A small network was trained on invented records. Each row is its activation on one of them, seen along a few directions.
After each row come some of the record's fields: Kegi, Sugul, Butu, Pefof.
Not every record has every field; a missing one is left out.
The largest differences between rows may come from other fields.
(in the rows, 500 means zero)
Strong random noise was added to every row along 2 fixed directions; ignore it. To show where, here is one row again and again, with new noise each time:
647  634  400  524  478  552  517  533  364  339  581  582  479  550  313  673  499  563  529  540  495
502  397  500  523  538  528  507  481  467  565  641  507  525  448  603  489  566  376  605  571  670
501  412  614  518  554  530  503  403  422  602  647  456  513  448  599  477  511  429  566  515  623
622  607  510  520  501  550  512  460  344  407  596  527  477  533  358  632  464  575  510  500  486

446  527  430  574  449  524  464  551  435  522  424  552  485  576  451  504  522  572  554  470  484
Kegi=s1, Sugul=f1, Butu=v2, Pefof=u1
498  557  792  502  461  512  603  343  412  520  439  432  426  473  428  465  446  674  294  345  361
Kegi=s1, Sugul=f2, Butu=v2, Pefof=u3
601  671  277  531  452  510  455  606  454  329  378  558  480  617  264  641  486  554  479  590  387
Kegi=s2, Sugul=f1, Butu=v1, Pefof=u1
486  641  563  535  490  511  431  434  423  487  406  468  475  592  371  560  407  669  449  337  373
Kegi=s1, Sugul=f1, Butu=v1, Pefof=u2
563  558  566  454  532  480  599  458  463  420  530  497  452  403  456  528  504  483  456  420  435
Kegi=s1, Sugul=f2, Pefof=u3
411  398  586  494  490  477  475  440  591  526  457  518  506  504  585  373  560  444  484  441  604
Kegi=s1, Sugul=f1, Butu=v1, Pefof=u3
529  487  385  504  515  581  485  544  503  429  515  538  530  523  467  553  539  477  490  526  588
Kegi=s1, Sugul=f1, Pefof=u1
504  545  622  560  503  505  456  418  400  598  421  464  554  616  463  397  348  590  465  459  449
Kegi=s1, Sugul=f1, Butu=v1, Pefof=u1
531  472  465  426  432  442  575  561  547  372  441  530  349  413  400  524  585  469  405  425  492
Kegi=s2, Sugul=f1, Butu=v2, Pefof=u3
528  398  429  479  545  416  516  527  474  557  656  523  544  370  647  435  571  327  579  651  587
Kegi=s2, Sugul=f2, Pefof=u1
450  422  580  428  473  459  536  464  567  476  413  454  407  410  508  444  545  455  338  417  523
Kegi=s2, Sugul=f1, Butu=v1, Pefof=u3
389  370  707  468  508  536  467  350  542  575  526  406  433  466  569  412  503  486  432  423  553
Sugul=f1, Butu=v1, Pefof=u3
523  538  322  426  473  492  562  683  582  353  507  531  486  445  378  584  549  436  517  538  480
Sugul=f2, Pefof=u3
443  545  706  574  512  649  466  378  399  545  427  418  507  623  485  503  390  661  373  388  411
Kegi=s1, Sugul=f2, Butu=v1, Pefof=u1
386  345  535  443  502  454  488  530  645  588  564  496  458  362  715  332  599  284  540  524  683
Sugul=f1, Butu=v1, Pefof=u3
570  541  554  488  569  418  474  297  426  682  810  451  593  500  656  514  311  456  644  606  578
Sugul=f1, Pefof=u3
418  619  570  562  436  594  425  434  382  527  412  463  546  728  339  569  404  681  493  484  384
Sugul=f1, Butu=v1, Pefof=u2
534  597  393  590  482  483  463  581  477  468  526  555  567  518  487  551  482  450  517  575  497
Kegi=s1, Sugul=f2, Butu=v1, Pefof=u2
461  473  368  504  436  550  473  650  568  435  287  607  515  541  373  549  534  572  402  460  478
Kegi=s1, Sugul=f1, Butu=v1, Pefof=u1
314  259  236  533  454  533  481  712  698  599  362  643  561  422  703  401  758  291  585  615  702
Kegi=s1, Sugul=f1, Butu=v2, Pefof=u1
382  386  398  566  491  461  487  516  587  666  492  574  618  487  674  397  561  246  653  638  639
Kegi=s1, Sugul=f1, Butu=v2, Pefof=u3
637  551  223  492  475  468  476  635  568  406  582  587  471  470  425  589  572  375  534  680  564
Sugul=f1, Butu=v1, Pefof=u2
668  604  607  459  524  504  511  457  445  375  559  434  388  501  361  634  468  615  351  441  356
Sugul=f2, Butu=v1, Pefof=u1
412  382  544  510  450  509  531  597  560  494  257  499  533  537  457  426  591  556  376  439  490
Kegi=s1, Sugul=f2, Butu=v1, Pefof=u1
475  590  481  565  444  549  518  491  465  522  411  577  509  665  382  504  389  626  557  471  438
Kegi=s1, Sugul=f1, Butu=v2, Pefof=u3
432  516  394  521  454  472  437  573  508  516  424  546  567  541  514  473  511  433  538  607  526
Kegi=s2, Sugul=f1, Butu=v1, Pefof=u2
445  440  633  529  494  570  527  447  563  505  433  427  471  433  555  444  511  488  416  448  486
Kegi=s1, Sugul=f2, Butu=v1, Pefof=u3
328  280  645  549  493  549  523  498  626  683  439  408  527  415  656  353  543  390  537  511  620
Kegi=s1, Sugul=f2, Butu=v1, Pefof=u3
630  650  660  427  464  495  548  413  392  371  403  414  338  520  276  595  452  680  265  359  355
Kegi=s2, Sugul=f1, Butu=v1, Pefof=u2
605  705  435  645  488  482  463  425  316  566  611  541  596  690  494  636  284  657  605  635  493
Kegi=s1, Sugul=f1, Butu=v1, Pefof=u1
520  455  460  535  550  433  459  513  473  688  714  518  521  468  673  404  493  307  640  631  625
Sugul=f1, Butu=v2, Pefof=u1
558  576  817  399  545  497  556  311  401  514  609  309  410  382  465  493  354  586  334  317  344
Sugul=f2, Pefof=u3
516  496  380  512  466  504  501  639  580  362  356  586  507  563  483  459  614  476  465  505  537
Kegi=s1, Sugul=f2, Butu=v1, Pefof=u1
484  486  677  477  467  467  472  422  431  582  531  372  488  455  520  477  517  551  378  409  421
Sugul=f2, Butu=v1, Pefof=u1
531  413  441  451  519  507  524  519  461  540  674  527  497  488  597  519  565  399  585  580  623
Sugul=f1, Pefof=u1
452  594  237  537  428  620  505  593  513  362  330  655  619  713  308  631  427  626  526  532  468
Kegi=s1, Sugul=f1, Pefof=u3
256  257  539  576  499  564  484  461  598  619  341  524  531  563  575  386  506  468  516  508  586
Kegi=s1, Sugul=f1, Butu=v2, Pefof=u3
456  386  490  528  521  549  478  553  584  456  438  526  457  498  541  478  635  424  514  478  562
Kegi=s1, Sugul=f2, Butu=v2, Pefof=u1
366  323  631  467  546  510  520  366  501  614  573  423  480  449  718  384  494  397  601  489  592
Kegi=s2, Sugul=f1, Pefof=u3
437  440  787  506  517  568  497  313  498  630  469  359  447  405  594  407  420  504  397  388  495
Kegi=s1, Sugul=f1, Butu=v1, Pefof=u3
567  567  474  481  478  512  495  547  510  379  407  575  441  503  373  532  528  600  331  401  450
Kegi=s1, Sugul=f1, Butu=v1, Pefof=u1
449  424  759  463  491  512  480  394  476  576  411  426  447  394  569  421  494  579  314  349  487
Kegi=s1, Sugul=f1, Butu=v1, Pefof=u1
646  655  626  511  537  499  535  327  284  558  539  444  532  557  330  574  360  675  460  496  354
Kegi=s1, Sugul=f1, Pefof=u1
513  581  611  435  512  507  452  409  390  542  529  386  467  439  448  488  426  619  437  418  382
Sugul=f1, Pefof=u1
597  455  682  394  600  476  539  376  451  567  702  377  381  310  566  487  487  358  497  474  523
Sugul=f1, Pefof=u2
446  399  457  527  476  496  501  503  599  526  533  619  512  479  606  440  571  419  559  539  633
Kegi=s1, Sugul=f1, Butu=v2, Pefof=u3

Here are new rows. What are their fields?
544  546  379  498  484  479  556  574  488  451  573  627  539  487  368  554  510  463  599  552  556
Kegi=s1, Sugul=f1, Pefof=u3
460  515  649  502  533  470  412  393  432  632  521  447  529  531  503  412  420  579  432  478  439
Sugul=f1, Butu=v1, Pefof=u1
366  366  392  509  448  540  493  530  616  455  394  538  508  571  551  460  578  395  466  531  605
Kegi=s2, Sugul=f1, Butu=v1, Pefof=u3
480  491  445  587  549  477  522  489  475  500  621  590  597  520  529  482  420  501  623  645  523
Kegi=s1, Sugul=f2, Pefof=u3
632  575  416  504  540  499  502  480  402  526  700  584  545  504  610  619  431  464  684  611  580
Kegi=s1, Sugul=f1, Pefof=u1
451  578  478  523  497  581  449  446  419  538  395  496  589  653  476  494  408  667  527  418  431
Kegi=s1, Sugul=f1, Pefof=u1
427  407  631  463  526  477  461  485  513  506  452  490  390  471  580  406  562  500  492  442  536
Kegi=s2, Sugul=f1, Butu=v2, Pefof=u1
375  412  528  541  524  523  473  430  447  643  424  396  554  455  630  371  449  541  505  479  512
Kegi=s1, Sugul=f1, Pefof=u1
560  480  662  405  523  428  546  385  550  472  495  392  353  394  492  509  489  508  378  394  474
Kegi=s2, Sugul=f1, Butu=v1, Pefof=u3
448  559  498  512  429  498  511  527  551  378  329  534  498  516  336  564  571  620  367  376  387
Kegi=s1, Sugul=f2, Butu=v1, Pefof=u3
482  445  420  539  514  495  538  561  637  518  585  592  511  467  648  469  570  362  591  529  587
Kegi=s1, Sugul=f2, Butu=v2, Pefof=u3
450  574  593  491  526  532  546  440  473  610  490  452  555  552  459  423  381  560  532  435  515
Kegi=s1, Sugul=f1, Pefof=u3
467  514  522  548  495  573  434  496  457  421  408  501  453  571  459  538  487  568  459  468  507
Kegi=s1, Sugul=f1, Butu=v1, Pefof=u1
559  526  492  482  478  531  518  509  578  425  460  493  403  423  458  563  511  510  482  452  504
Kegi=s1, Sugul=f1, Butu=v1, Pefof=u3
648  631  611  414  483  484  520  537  419  317  506  474  285  411  287  629  505  641  324  339  293
Sugul=f2, Butu=v2, Pefof=u1
342  207  586  490  551  442  507  511  643  661  451  428  444  372  748  258  646  349  476  427  724
Kegi=s1, Sugul=f1, Butu=v1, Pefof=u1
464  579  823  481  540  554  511  230  322  643  504  357  475  445  469  477  307  672  422  297  312
Kegi=s1, Sugul=f1, Pefof=u3
404  518  473  502  446  490  473  457  513  531  409  462  502  514  534  456  500  459  481  494  488
Kegi=s2, Sugul=f1, Butu=v1, Pefof=u3
500  537  593  501  532  470  572  401  379  583  538  436  496  474  474  518  336  528  546  436  450
Kegi=s1, Sugul=f1, Pefof=u3
481  448  544  482  476  522  519  483  598  478  387  486  435  426  567  475  548  494  508  494  546
Kegi=s1, Sugul=f1, Butu=v1, Pefof=u3
337  411  767  562  572  524  428  377  435  681  410  450  496  573  583  366  386  612  495  399  476
Kegi=s1, Sugul=f1, Butu=v2, Pefof=u1
406  404  378  592  466  588  470  627  560  514  393  599  589  670  540  487  537  491  593  560  515
Kegi=s1, Sugul=f2, Butu=v2, Pefof=u1
638  533  614  440  573  529  535  424  423  466  568  429  375  366  426  565  478  514  454  389  443
Kegi=s1, Sugul=f1, Pefof=u1
